Each row below holds a small network's activations on one input, seen along a few directions.
Each table varies a few parts of the input and shows all the possible inputs, shuffled.
Descriptions start from the smaller parts, as in this example, which fits no table here: one of 2 separate values, together with either a single point or one of 9 places around a ring or (one of 6 places along a line, together with one of 8 places around a ring).
Shared parts are said once, and a part with two or three values counts as separate values.
(in the rows, 100 means zero)

Other details of the inputs shift rows strongly along three fixed directions, in all tables alike. That doesn't count.

A family of inputs:
row 1: 86,109,134,89,158,71,132,72,96,48,106
row 2: 71,109,81,92,92,93,108,103,110,66,138
row 3: 112,106,136,139,103,117,88,77,79,168,26
row 4: 84,144,99,129,56,94,85,64,86,120,110
row 5: 117,91,111,91,153,111,116,131,87,99,62
row 6: 99,78,92,89,66,109,94,147,125,115,91
row 7: 107,127,101,123,70,102,69,57,79,123,130
row 8: 91,99,140,86,155,70,137,72,92,56,115
row 9: 100,136,86,127,58,103,96,49,92,125,109
row 10: 81,108,80,90,99,88,96,102,108,61,140
row 11: 86,125,148,123,115,90,124,54,75,114,92
row 12: 76,99,88,88,89,92,112,103,107,75,146
row 13: 98,75,134,103,140,110,114,130,104,113,69
row 14: 92,100,91,83,98,91,102,103,111,76,154
row 15: 99,136,90,133,61,107,72,48,79,146,116
row 16: 105,99,70,82,94,86,108,83,116,62,131
row 17: 129,92,66,79,83,102,84,147,105,103,83
row 18: 98,69,131,100,137,118,112,123,101,104,64
row 19: 119,73,88,87,78,96,73,144,120,108,94
row 20: 111,93,65,87,83,120,94,153,104,112,88
row 21: 110,96,70,82,71,116,105,150,109,111,79
row 22: 104,71,81,96,83,105,71,147,109,106,96
row 23: 101,95,91,75,88,85,101,90,112,65,141
row 24: 84,99,115,97,155,100,149,70,101,66,105
row 25: 92,123,101,108,54,102,97,66,95,112,126
row 26: 114,74,60,97,89,115,78,133,119,101,87
row 27: 120,102,130,137,127,113,74,77,74,154,44
row 28: 113,71,121,89,147,95,110,106,105,93,58
Description of these inputs: one of 4 places along a line, together with either a single point or one of 6 places along a line.
Question: Changing only the place on the line of 4 turns row 26 into row 16. The same change can be made to row 27. Which row results?
Answer: row 28
Question: Start at row 4 and move only the place on the line of 6, one step at a time. The first step leads to row 11. Which rows follow, in order?
Answer: row 6, row 25, row 3, row 9
Question: List by row number the other rows that have the place on the line of 4 in common with row 12.
Answer: row 2, row 13, row 15, row 18, row 20, row 24
Question: Which other rows does row 17 become when the place on the line of 4 takes its other values? List them by row number.
Answer: row 5, row 20, row 21

A family of inputs:
row 29: 72,106,115,112,62,90,100,86,107,99,119
row 30: 97,45,114,73,131,81,93,150,128,54,85
row 31: 78,41,88,88,106,106,83,173,134,75,85
row 32: 94,131,69,104,94,105,100,86,86,94,112
row 33: 127,96,128,102,167,89,123,93,88,90,51
row 34: 137,95,77,112,69,99,56,93,94,135,84
row 35: 98,94,88,129,68,112,53,103,105,142,93
row 36: 91,108,100,99,70,110,113,75,107,106,119
row 37: 133,116,100,108,72,97,52,129,75,141,105
row 38: 90,112,95,106,120,101,117,57,91,90,126
row 39: 113,108,112,95,117,88,102,53,94,80,129
row 40: 114,134,93,91,118,81,109,64,82,74,112
row 41: 102,103,146,105,114,114,114,138,78,139,62
row 42: 105,107,114,107,112,115,120,114,87,125,30
row 43: 94,105,87,108,92,114,91,75,98,100,129
row 44: 63,75,80,57,73,90,132,119,146,50,151
row 45: 92,87,65,74,81,112,86,175,109,91,139
row 46: 100,107,120,97,114,72,96,56,100,82,127
row 47: 88,114,108,98,97,98,138,57,98,95,117
row 48: 113,116,65,128,74,118,71,107,94,136,81
row 49: 99,102,135,105,149,107,152,97,97,102,45
Question: Describe the family of inputs behind these rows.
Answer: one of 3 separate values, together with either a single point or one of 6 places along a line
Question: Changing only the choice among 3 separate values turns row 45 into row 37. The same change can be made to row 38. Which row results?
Answer: row 34
Question: Start at row 30 and move only the place on the line of 6, one step at a time. The first step leads to row 46. Which rows follow, in order?
Answer: row 39, row 34, row 33, row 40
Question: List by row number the other rows that have the choice among 3 separate values in common with row 49.
Answer: row 29, row 36, row 41, row 42, row 44, row 47
